Each row below holds a small network's activations on one input, seen along a few directions.
In each table, some parts of the input vary, and every possible input appears once, in random order.
Descriptions start from the smaller parts, as in this example, which fits no table here: one of 8 places around a ring, together with either a single point or one of 9 places along a line or (one of 3 separate values, together with one of 6 places along a line).
Shared parts are said once, and a part with two or three values counts as separate values.
In the rows, 128 means zero.

Other details of the inputs shift rows strongly along three fixed directions, in all tables alike. That doesn't count.
These rows show it; all are for the same input, with only those details redrawn:
[114 119 119 142 137 178 140  93 155  73 114 132 156 144 139]
[178 152 114 118 134 127 182 112 119 163 110 156 160 172 115]
[101 111  89 115  98  83 110 144  87 152 128  84 117  29 162]
[124 119  80 137 115 131 129 103  80 127 109 147 143  82 158]
[102 113 101 116 106  97 117 140 109 138 129  83 123  52 154]
[156 146 134  96 125  93 170 149 149 174 130  92 140 143 112]
[188 155  99 119 129 118 184 109  92 180 105 173 161 164 120]
[145 133 104 135 132 153 156  96 118 119 108 156 158 146 135]

Rows:
row 1: [168 147 157 110 115  90 156 155 150 174 110  97 127 145 120]
row 2: [ 92 113 140 121 129 144 128 130 184  84 134  68 136 114 135]
row 3: [120 127 112 122 118 126  90 126  72 122 105 180 117 100 167]
row 4: [119 126 141 131 124 111 123 167 164 122 129  83 135  89 121]
row 5: [112 126 108 154 124 176 107  88 151  77 149 139 132 163 125]
row 6: [137 130  74 160  92 137 108 104  40 149 140 172  97  89 149]
row 7: [111 128 112 164 133 176 128  85 157  83 133 129 146 153 137]
row 8: [185 166 116 161 133 123 158 127 126 170 124 167 156 169 102]
row 9: [149 100 168 128 167  68 135 159 132 184 137 118 131 151  70]
row 10: [ 95  67 143 154 176 156 117  79 134  84 126 144 141 165 109]
row 11: [103 132 155 110 120 140 116 153 160 116 166 104  86 140 119]
row 12: [118 133  89 146 115 126  83 132  83 125 136 189 119  93 136]
row 13: [108 120 108 137  76  78  65 149  98 152 146  87  80  55 153]
row 14: [185 164 113 150 123 122 138 130 120 164 140 177 141 179  91]
row 15: [101 124 155 156 114 139 103 128 189  93 133  70 113 125 142]
row 16: [160 156 169  84 131  90 148 161 143 167 104 110 126 142 121]
row 17: [ 97 132 137 100 125 124 106 144 170 116 165 104 109 144 118]
row 18: [148  93 173 118 148  51 128 148 117 196 123 102 105 144  96]
row 19: [125 137 146 116 144 174 138 126 123  99 131 167 122 164 133]
row 20: [ 85 124 158 114 145 141  88 171 177  76 144 109 127 114 126]
row 21: [132 140 139 134 123 154 106 112 143 104 126 173 116 178 130]
row 22: [108 126  91 109 128 130 103 120  70 123 125 175 130  98 159]
row 23: [141 130 137 144 131 176 164 108 134 104 116 139 135 150 131]
row 24: [112 133 169  97 138 142 144 151 156 107 129  88 114 117 129]
row 25: [159 155 145 128 116 107 168 150 140 185 150  89 108 147 112]
row 26: [106 133 151  86 144 127 133 143 167 107 127  87 136 121 127]
row 27: [110  68 123 159 148 124 119  97  47 140 122 159 105  99 129]
row 28: [116 133 140 137 157 176 120 122 153  63 103 158 159 128 126]
The inputs of row 21 and row 17 match in every part but one. If row 18 is changed in the same way as row 21 into row 17, which row does it become? -> row 10
Describe the family of inputs behind these rows. -> one of 4 separate values, together with either a single point or one of 6 places around a ring
Which other rows does row 8 become when the choice among 4 separate values takes its other values? List them by row number. -> row 7, row 15, row 25
A walk changes only the place on the ring of 6. It starts at row 8 and steps to row 14. List the rest of the walk in order. -> row 12, row 20, row 28, row 4
Which other rows does row 3 become when the choice among 4 separate values takes its other values? List them by row number. -> row 19, row 20, row 22

Rows:
row 29: [155 158 146 103 140 125 166 146 160 146 127 119 147 163 108]
row 30: [112 136 119 111 110 114 106 146 132 123 133 109 122  94 141]
row 31: [109 127 119 116 115 123 131 139 124 130 136  95 119  90 145]
row 32: [150 126 108 135 130 135 150  98  79 146 101 168 140 134 142]
row 33: [158 138 152 124 141 113 165 132 160 153 118 110 145 169 105]
row 34: [115 128 114 130 116 116 127 140 131 130 134  94 129  86 139]
row 35: [ 98 112 116 184 131 208  92  83 139  38 122 168 134 135 147]
row 36: [114 101 128 134 126 105 113 136 123 134 133 102 120  95 121]
row 37: [117 131 112 128 105 113 109 139 135 128 137 100 122  97 139]
row 38: [108 113 128 137 126 105 100 138 124 138 144 110 114 103 127]
row 39: [111 104 134 118 132 105 112 145 121 128 129 111 120  93 126]
row 40: [146 142 158 111 149 113 142 148 154 152 137 134 131 180  99]
row 41: [153 142 106 140 118 142 132 108  79 143 122 185 120 140 136]
row 42: [ 99 128 171 139 145 190 111 126 208  45 137 119 130 174 117]
row 43: [152 146  93 129 112 140 139 102  87 142 118 176 133 138 143]
row 44: [103 114 132 123 127 110 106 137 117 136 145 109 102 108 134]
row 45: [152 131 110 133 137 130 142 107  85 141  95 176 149 127 139]
row 46: [152 127 158 110 144 118 161 133 146 151 134 118 128 178  95]
Describe the family of inputs behind these rows. -> one of 3 separate values, together with one of 6 places around a ring
The inputs of row 43 and row 30 match in every part but the choice among 3 separate values. If row 32 is changed in the same way as row 43 into row 30, which row does it become? -> row 45
Which other rows does row 44 become when the choice among 3 separate values takes its other values? List them by row number. -> row 38, row 40
A walk changes only the place on the ring of 6. It starts at row 34 and steps to row 37. List the rest of the walk in order. -> row 35, row 38, row 36, row 33
Which other rows does row 46 become when the choice among 3 separate values takes its other values? List them by row number. -> row 36, row 39
